a = [146 155 129 140 125 120 142 129 116 120 153 128 108]
The entry just right of 128 -> 108
The entry just left of 125 is 140
The entry just left of the smallest entry: 128

arr = ((128, 137, 134, 125, 119, 119, 135, 131), (127, 120, 115, 126, 127, 137, 126, 121), (129, 141, 125, 129, 128, 138, 109, 142), (128, 125, 119, 121, 123, 126, 123, 109), (139, 129, 128, 129, 134, 130, 141, 125), (128, 126, 132, 134, 140, 117, 122, 148), (138, 137, 144, 118, 123, 138, 130, 133), (136, 127, 132, 126, 139, 106, 125, 129), (136, 139, 122, 134, 137, 123, 120, 126), (121, 133, 137, 128, 122, 146, 117, 133), (123, 128, 116, 140, 136, 119, 123, 134), (120, 118, 128, 119, 120, 131, 118, 119), (132, 108, 116, 129, 135, 140, 142, 121), (137, 134, 147, 115, 126, 126, 121, 128), (129, 129, 111, 141, 140, 126, 122, 118))
The entry just left of the largest entry -> 122
The largest entry: 148
Which number is the entry just right of the smallest entry?
A: 125

W =
[[131 131 137 130 118 118 130 143]
 [134 136 118 124 122 122 147 137]
 [130 122 134 126 120 121 118 126]
 [128 131 126 126 128 127 128 129]
 [125 134 116 135 120 128 103 115]
 [132 121 135 126 120 119 116 126]
 [127 130 127 126 129 128 126 127]
 [123 119 128 118 115 137 127 141]
 [117 125 138 130 138 137  99 114]
 [132 131 130 138 139 128 134 122]]
The entry in the bottom-left corner: 132
The fifth entry in reading order -> 118
Which number is the entry just left of the largest entry?
Answer: 122
The entry in the top-left corner is 131
The smallest entry in the last row -> 122
Which number is the entry directly below the largest entry?
Answer: 118
Which number is the first entry of the smallest entry's row?
Answer: 117
Which number is the entry in the top-right corner?
Answer: 143
The third entry in reading order -> 137
Which number is the entry directly above the largest entry?
Answer: 130
Which number is the bottom entry of the column that holds the smallest entry?
Answer: 134
The second entry on the main diagonal -> 136
The 4th entry, reading row by row: 130
The minimum -> 99
Which number is the second entry in reading order?
Answer: 131
The entry just left of 124 is 118
The entry directly above the smallest entry: 127
Which number is the entry just right of the smallest entry?
Answer: 114
The entry just right of the largest entry -> 137
Which number is the 2nd smallest entry?
Answer: 103
The 3rd entry on the main diagonal -> 134
Which number is the largest entry in the last row?
Answer: 139
The 3rd largest entry is 141
Which number is the third entry on the diagonal from the top-right corner?
Answer: 121

Questions about the row below.
1) Read off the 4th entry.
2) Read off the 3rd largest entry.
[124 136 103 120 117 140]
1) 120
2) 124

m =
[[125 124 130 125 134 125 129 128 132 125]
 [125 126 126 125 134 126 133 128 126 125]
 [125 126 131 129 131 131 129 128 126 125]
 [125 145 120 127 152 133 120 116 146 139]
 [129 130 134 121 134 129 129 124 119 124]
 [125 126 130 125 134 131 122 128 126 124]]
The entry in the top-right corner -> 125
Give the entry just right of 122.
A: 128
The bottom-left entry -> 125
The second smallest entry -> 119
Give the entry just right of 152.
A: 133
The third largest entry -> 145
Give the third entry on the main diagonal.
A: 131
The top-left entry is 125
Give the bottom-right entry.
A: 124
The bottom entry of the column that holds the largest entry is 134
Give the fourth entry in reading order.
A: 125
The fifth entry in reading order is 134
The smallest entry in the last row: 122
Give the entry directly above 121.
A: 127
Give the minimum.
A: 116
The largest entry in the first column -> 129
Give the first entry of the largest entry's row.
A: 125
The entry directly below the smallest entry: 124

[[117 139 104 116 123 129 110 119 144 115 136 131 110 118 138 141]
 [125 119 125 125 130 115 131 125 132 124 136 125 130 102 131 131]
 [146 115 128 142 124 124 121 138 135 118 155 135 125 120 143 116]
 [128 135 144 111 126 131 132 136 125 123 127 112 121 122 143 125]
 [131 140 132 134 151 125 144 128 123 127 135 140 144 121 129 112]
 [133 138 143 121 128 135 124 140 134 124 119 111 123 142 134 126]
 [121 144 111 121 138 114 107 115 137 118 128 148 112 120 139 132]
 [122 129 143 133 130 137 133 126 107 139 132 139 122 127 134 148]
 [138 114 136 116 126 114 136 131 134 118 125 123 126 122 146 128]
 [135 127 119 117 130 132 112 123 133 110 109 125 119 126 148 131]
 [143 132 103 131 136 120 109 141 147 109 144 115 130 142 112 116]
 [137 148 131 136 151 124 133 140 140 125 123 118 136 128 122 140]]
Counting starts at 0.
The entry in the bottom-right corner is 140
The minimum is 102
The entry in row 1 and column 0 is 125
Give the entry in the bottom-left corner.
A: 137
Give the entry in the top-left corner.
A: 117
The entry directly above the smallest entry is 118
Give the entry directly above the largest entry.
A: 136
Give the entry in row 2 and column 0.
A: 146
The entry just left of the largest entry is 118
The bottom entry of the column that holds the largest entry is 123
The entry at row 2, column 2 -> 128
The entry directly below the largest entry is 127
Give the entry in row 0 and column 2.
A: 104
The entry at row 0, column 1 -> 139
The entry in the top-right corner: 141
The entry directly below 102: 120
The bottom entry of the column that holds the smallest entry: 128
Give the entry just left of the smallest entry.
A: 130

[148 112 104 115 137 141 138 122 152 131]
The 2nd largest entry is 148
Read off the entry just right of 122.
152
Read off the entry just left of 152.
122
